Each row below holds a small network's activations on one input, seen along a few directions.
In each table, some parts of the input vary, and every possible input appears once, in random order.
Descriptions start from the smaller parts, as in this example, which fits no table here: one of 4 places along a line, together with either a single point or one of 9 places along a line or (one of 2 separate values, together with one of 5 places around a ring).
Shared parts are said once, and a part with two or three values counts as separate values.
In the rows, 128 means zero.

Other details of the inputs vary at random and push rows far along three fixed directions, the same in every table; ignore that.

A family of inputs:
R1: [138, 126, 101, 119, 97, 150, 82, 128, 187, 113, 141, 128]
R2: [166, 120, 148, 19, 64, 123, 156, 166, 170, 68, 94, 93]
R3: [12, 139, 158, 142, 119, 165, 95, 96, 157, 128, 162, 134]
R4: [130, 120, 77, 207, 175, 125, 96, 101, 106, 191, 148, 141]
R5: [220, 122, 57, 168, 183, 92, 122, 149, 88, 182, 103, 126]
R6: [119, 122, 144, 156, 128, 138, 152, 101, 95, 138, 136, 125]
R7: [119, 82, 49, 152, 43, 211, 35, 71, 191, 110, 158, 163]
R8: [100, 139, 170, 122, 100, 151, 156, 109, 121, 104, 137, 130]
R9: [80, 156, 159, 126, 128, 132, 140, 122, 137, 123, 134, 131]
R10: [157, 109, 43, 137, 104, 157, 42, 131, 173, 139, 127, 149]
R11: [39, 116, 142, 117, 70, 190, 100, 85, 185, 99, 164, 132]
R12: [235, 100, 65, 110, 136, 110, 111, 149, 142, 131, 105, 121]
R13: [109, 130, 144, 149, 142, 132, 160, 100, 92, 131, 128, 145]
R14: [130, 161, 195, 81, 153, 91, 172, 169, 117, 118, 104, 97]
R15: [145, 133, 182, 100, 150, 94, 199, 132, 77, 119, 105, 107]
R16: [133, 130, 96, 154, 118, 147, 113, 108, 133, 140, 145, 152]
R17: [207, 114, 109, 26, 66, 121, 102, 180, 214, 67, 89, 100]
R18: [128, 138, 177, 71, 140, 100, 161, 156, 142, 103, 108, 92]
R19: [41, 139, 165, 136, 60, 195, 124, 79, 162, 88, 157, 156]
R20: [109, 112, 92, 196, 160, 119, 105, 121, 90, 148, 156, 158]
R21: [58, 143, 145, 168, 185, 120, 145, 100, 84, 168, 144, 125]
R22: [189, 94, 62, 173, 122, 118, 77, 146, 140, 129, 146, 146]
R23: [97, 122, 140, 180, 167, 106, 129, 125, 101, 137, 154, 153]
R24: [176, 111, 38, 178, 155, 130, 49, 124, 137, 178, 125, 165]
R25: [134, 146, 161, 140, 180, 89, 203, 136, 50, 160, 112, 113]
R26: [64, 143, 165, 147, 164, 124, 121, 114, 125, 149, 143, 131]
R27: [91, 174, 218, 70, 132, 103, 181, 168, 122, 103, 105, 103]
R28: [86, 141, 147, 139, 126, 136, 112, 126, 140, 140, 133, 132]
R29: [224, 105, 115, 54, 51, 135, 136, 162, 165, 75, 86, 106]
R30: [226, 110, 52, 158, 164, 101, 141, 125, 50, 169, 100, 140]
R31: [191, 123, 107, 116, 160, 92, 157, 143, 98, 144, 103, 125]
R32: [145, 135, 177, 72, 92, 108, 153, 183, 157, 60, 124, 112]
R33: [176, 126, 126, 96, 132, 109, 120, 169, 146, 125, 104, 102]
R34: [72, 143, 132, 161, 169, 124, 139, 108, 92, 164, 136, 135]
R35: [121, 144, 181, 136, 186, 88, 207, 134, 54, 157, 121, 100]
R36: [41, 138, 167, 135, 86, 181, 119, 89, 170, 108, 172, 139]
Each input here is: one of 4 separate values, together with either a single point or (one of 2 separate values, together with one of 4 places along a line).
The inputs of R7 and R6 match in every part but the choice among 4 separate values. If R21 is changed in the same way as R7 into R6, which row does it become?
> R4
List by row number the other rows that have the choice among 4 separate values in common with R32.
> R1, R8, R9, R14, R16, R19, R27, R36
Change only the place on the line of 4 in R26. List by row number the other rows that result.
> R12, R15, R18
Change only the choice among 4 separate values in R29. List by row number the other rows that result.
> R13, R19, R30

A family of inputs:
R37: [51, 145, 89, 203, 162, 161, 48, 87, 143, 194, 167, 175]
R38: [208, 120, 84, 166, 125, 110, 139, 134, 78, 135, 121, 156]
R39: [43, 78, 55, 242, 80, 213, 18, 44, 186, 118, 207, 202]
R40: [231, 97, 54, 41, 83, 145, 126, 127, 147, 128, 66, 86]
R41: [98, 167, 166, 132, 189, 101, 145, 132, 105, 158, 123, 126]
R42: [231, 110, 63, 157, 205, 64, 128, 160, 76, 181, 102, 116]
R43: [27, 174, 250, 79, 114, 127, 178, 150, 147, 80, 127, 112]
R44: [121, 125, 102, 226, 231, 85, 127, 126, 36, 197, 149, 145]
R45: [85, 136, 199, 128, 165, 102, 206, 124, 75, 130, 136, 105]
R46: [122, 117, 187, 43, 67, 142, 168, 139, 169, 62, 118, 82]
R47: [98, 146, 178, 35, 53, 155, 112, 161, 231, 62, 118, 110]
R48: [152, 132, 86, 149, 119, 137, 75, 142, 160, 121, 143, 150]
R49: [31, 120, 134, 147, 14, 216, 61, 87, 227, 60, 191, 180]
R50: [230, 109, 71, 69, 144, 84, 90, 194, 153, 135, 87, 91]
R51: [225, 124, 83, 90, 99, 113, 93, 184, 177, 119, 91, 120]
R52: [78, 151, 192, 122, 211, 73, 181, 142, 77, 156, 117, 97]
R53: [102, 119, 178, 148, 137, 114, 194, 116, 67, 111, 139, 128]
R54: [67, 174, 218, 41, 109, 148, 221, 102, 105, 117, 81, 87]
R55: [155, 120, 90, 140, 82, 165, 88, 115, 174, 120, 141, 152]
R56: [234, 101, 73, 83, 115, 94, 97, 184, 165, 102, 104, 100]
R57: [207, 112, 88, 121, 86, 143, 120, 125, 125, 114, 113, 144]
R58: [71, 120, 90, 226, 198, 130, 88, 84, 101, 201, 164, 158]
R59: [65, 122, 193, 114, 106, 141, 186, 99, 97, 100, 140, 121]
R60: [140, 156, 151, 168, 174, 108, 182, 113, 52, 171, 127, 128]
The inputs of R45 and R55 match in every part but one. If R50 is changed in the same way as R45 into R55, which row does it become?
> R37
Describe the family of inputs behind these rows.
> one of 2 separate values, together with either a single point or one of 5 places around a ring or one of 6 places along a line
